A small network was shown many inputs. Here are its activations along a few directions, one row for each input.
In each table, some parts of the input vary, and every possible input appears once, in random order.
A made-up example of a description, with smaller parts first: one of 5 places around a ring, together with either a single point or one of 11 places around a ring or (one of 3 separate values, together with one of 4 places along a line).
Shared parts are said once, and a part with two or three values counts as separate values.
In the rows, zero is written as 128.

Rows:
R1: [104 134 140  52  40  93 102  69  74 153 120]
R2: [100 115 163 196 115 123 131 132 119 102 140]
R3: [160 162 108 154 145 123 130 152 113 127 144]
R4: [166 146 111 114 162 123 100 172 123 124 117]
R5: [121 134 132 179 166 177 181 133 183 101 117]
R6: [112 132 125 144 132 100 112 160 117 113 165]
R7: [ 83  89 143 157 141 152 142 152 172  89 110]
R8: [119 106 114 146 170 184 150 147 191  87 105]
R9: [103 109 170 180 121 120 119 131 111  92 128]
R10: [169 156 124 132 162 116 124 164 117 135 138]
R11: [130 125 143 157 175 178 175 137 182  99 111]
R12: [ 87 106 166 153 125 120  99 142 133  87 110]
R13: [121 126 121 150 173 182 170 148 208 102 135]
R14: [108 155 137  83  29  95 130  73  83 165 151]
R15: [ 95  91 148 151 116 123 101 155 139  95 136]
R16: [118 124 142 128 138  91  97 162 106 107 118]
R17: [161 155  83 128 165 168 159 167 152 114 142]
R18: [164 133  93 115 151 131 106 174 121 123 132]
R19: [109 142 153  72  35  89 117  67  64 160 138]
R20: [163 153  91 127 145 126 119 171 133 127 159]
R21: [168 164 111 136 184 156 153 163 148 117 122]
R22: [165 124 107  65  91  89 106  51 102 244 141]
R23: [124 118 138 134 180 175 155 150 197  96  88]
R24: [171 112 117  50 102  78  90  40  81 220 103]
R25: [ 89 101 158 161 152 147 135 138 160  85  88]
R26: [ 98 122 119  54  29 114 108  79  72 151 134]
R27: [109 143 120  63  27 101 123  81  90 158 161]
R28: [162 139 119  82  95  90 105  29 101 246 135]
R29: [156 108 105  48  99 101  89  56 102 240 122]
R30: [ 99 107 144 177 105 120 119 146 124  93 148]
R31: [118 139 136 173 126  92 122 144  91 113 146]
R32: [164 129 120  62 107  89 101  31  83 226 127]
R33: [124 132 146 154 137  94 113 152  92 110 138]
R34: [108 112 119 140 129 105  98 158  94  99 131]
R35: [ 89 113 159 195 138 151 171 124 159  95 120]
R36: [ 85 104 139 183 134 152 154 129 164  85 120]
R37: [155 140  79 115 174 178 136 176 152 109 120]
R38: [100 109 167 165 147 148 161 131 156  92 116]
R39: [173 148 106 104 183 159 145 170 156 108 110]
R40: [169 163 104 142 174 166 173 163 155 129 138]
Question: What is each input in this table made of?
Answer: one of 5 places around a ring, together with either one of 2 separate values or one of 6 places around a ring
Question: The inputs of R15 and R30 match in every part but the place on the ring of 5. If R7 is changed in the same way as R15 into R30, which row does it become?
Answer: R36
Question: A walk changes only the place on the ring of 6. It starts at R31 and steps to R2. List the rest of the walk in order.
Answer: R35, R5, R40, R3

Rows:
R41: [ 93 117 166 122  67  97 139  47  99 158 146]
R42: [110  78 153  94 102 112 117  50 134 187  99]
R43: [102 142 134  79  31 103 117 129  69 118 150]
R44: [ 93  79 152 165 174 162 146 118 197 108  90]
R45: [ 86 138 139 142 105 153 151 197 125  34 140]
R46: [191 171  91 111 140  90 103 105  93 206 146]
R47: [179 161  96 185 209 148 139 177 149 126 133]
R48: [125 111 136 184 174 114  96 208 118  71 132]
R49: [138 118 133 108 109  60  60 128  52 142 137]
R50: [ 83 119 174 201 128 150 174 127 165  84 132]
R51: [173 156  75  42 111 145 125  88 140 190 119]
R52: [163 145  87 102 185 200 169 163 196 113 111]
Question: The inputs of R51 and R49 match in every part but one. If R52 is changed in the same way as R51 into R49, which row does it become?
Answer: R48
Question: What is each input in this table made of?
Answer: one of 2 separate values, together with one of 6 places around a ring
Question: Change only the choice among 2 separate values in R46. List by row number the other rows that result.
Answer: R47

Rows:
R53: [ 72 111 145 136  50  69 117  96 110 160  94]
R54: [136 139 177 133 149  85  81  90  71 165 154]
R55: [113 130 165  95  59 101 137  59 176 185 110]
R56: [ 83  56 152 208 187 156 168 179 173  45  69]
R57: [197 155 104  66 124 108 109  41  92 192 141]
R58: [176 166  75 108 200 194 139 154 207 173 126]
R59: [ 60  99 109 132  23  60  89 130 105 129 147]
R60: [176 139 163  88 135 105  95  76 135 209 112]
R61: [135 126 130  33  53 137 169  50 101 188 111]
R62: [146 208 138 148 181 121 141 205 135  68 111]
R63: [137 158  69 121 189 204 135 137 109  81 124]
R64: [131 116 122 108  99  65  34 146  88 125 179]
R65: [ 94 122 127  85  29 124 133  90  71 136 143]
R66: [187 140  70 123 244 197 178 183 244 156 158]
R67: [166 117 109  93  88 102  86 104  58 134 165]
R68: [ 71  79 154 221 181 198 171 133 154  26 110]
R69: [ 94  64 163 220 185 158 177 180 155  61  82]
R70: [132 179 133 186 128 120 145 251 122  72 169]
Question: What is each input in this table made of?
Answer: either one of 3 separate values or one of 5 places along a line or (one of 2 separate values, together with one of 5 places around a ring)
Question: A walk changes only the place on the line of 5. It starts at R70 and steps to R62. List the rest of the walk in order.
Answer: R63, R58, R66

Rows:
R71: [120 146 112  38  15 106  90 114  51 157 132]
R72: [ 59  64 142 146 139 165 127 105 179  74  62]
R73: [116  96 119 183 172 109  75 198 115  44  96]
R74: [ 68 132 170 148  32 123 137 161 115  92 156]
R75: [141 109 160 160 159 102  82 194 138  97 151]
R76: [113 147 131 167  39 102 137  82  76 158 176]
R77: [185 178  67 146 177 167 175 113 157 174 169]
R78: [184 132  91  59 136  86  25 152  74 170 108]
R79: [132  98 129 152 136 120 135  18 167 183 132]
R80: [180 177 132 130 191 160 208 146 146 143 139]
R81: [157 150 153 177 184  62 101 140  96 123 120]
R82: [119  95 101  20 116 121  97  60 137 197  83]
R83: [ 93 106 176 134 163 116 164  56 149 163 100]
R84: [124 135  87 135 190 211 172 197 168  58 120]
R85: [222 171  67  16 144 175 127 136 138 164 127]
R86: [162 162 112 135 151 182 174 188 205 104 134]
R87: [ 84 146 190 143  72 101 170 118  56 132 162]
R88: [ 33 101 142 147  67 139 144 168  80  43 141]
R89: [ 93  74 182 128 119 145 144 100 206 123 107]
R90: [175 139  97 196 158  67  77 115 106 160 145]
Question: What is each input in this table made of?
Answer: one of 4 separate values, together with either a single point or one of 4 places along a line
Question: Change only the choice among 4 separate values in R72. List by row number the other rows that result.
Answer: R73, R84, R88

Rows:
R91: [ 90 120 138 157 147 159 138 193 152  64 114]
R92: [143 131 114 173 221 143 131 168 167 105 112]
R93: [124 113 132  67  69  97 106  87  87 151 137]
R94: [ 99 115 155 200 165 142 147 162 164  77 114]
R95: [ 98 119 152 158 167 155 142 164 153  66 107]
R96: [136 147 115 153 175 188 142 184 143  86 122]
R97: [112 118 142 208 160 143 142 161 160  70 138]
R98: [167 144 114  65  87 118 112  90  81 171 137]
R99: [146 119 119  69  83 122 143  48 135 194 120]
R100: [115 119 119 153 170 180 176 137 209  99 108]
R101: [133 123  97 162 191 164 139 200 167  99 129]
R102: [106 117 121 180 142 157 141 175 163  54 128]
R103: [155 133  99  76 104 106  93 113  94 199 140]
R104: [115 123 119  96  54  89  97  91  81 160 137]
R105: [131 122 150 119  78  77 101  74  85 171 151]
R106: [144 164 127  83  84  94 133  99  89 179 153]
R107: [165 136 109  96 129  93  91  86  93 203 124]
R108: [133 116 167 101  91  78 105  65  94 171 133]
R109: [128 111 146  79  76  95 115  74  89 153 126]
R110: [120 170 127 164 168 161 167 189 154  86 132]
Question: The inputs of R91 and R93 match in every part but one. If R102 is changed in the same way as R91 into R93, which row does it become?
Answer: R104
Question: What is each input in this table made of?
Answer: one of 2 separate values, together with either a single point or one of 4 places along a line or one of 5 places around a ring
Question: Change only the choice among 2 separate values in R99. List by row number the other rows that result.
Answer: R100

Rows:
R111: [138 126 108  69  79 146 136  89 127 186 126]
R112: [138 133 122 126 161 189 178 149 175  98  97]
R113: [ 97 115 141 199 161 157 156 129 169 106 136]
R114: [201 158  76  78 143  94 105 123  79 194 136]
R115: [ 95 122 156 123  34  74  99 129  63 122 165]
R116: [ 96 116 168 184 113 123 138 196 109  41 142]
R117: [ 66  95 173 168 146 133 135 159 144  59 108]
R118: [166 150 108  68 133 122  93  84 137 199 129]
R119: [ 60 114 157 111  64  91  95  79  97 131 125]
R120: [127 109 150 138  90 101 131  54 105 173 127]
R121: [180 165  80 139 209 156 118 192 143 116 146]
R122: [172 133  97 132 202 149 152 154 188 111  99]
Question: The inputs of R119 and R114 match in every part but one. If R117 is changed in the same way as R119 into R114, which row does it become?
Answer: R121
Question: What is each input in this table made of?
Answer: one of 2 separate values, together with one of 6 places along a line
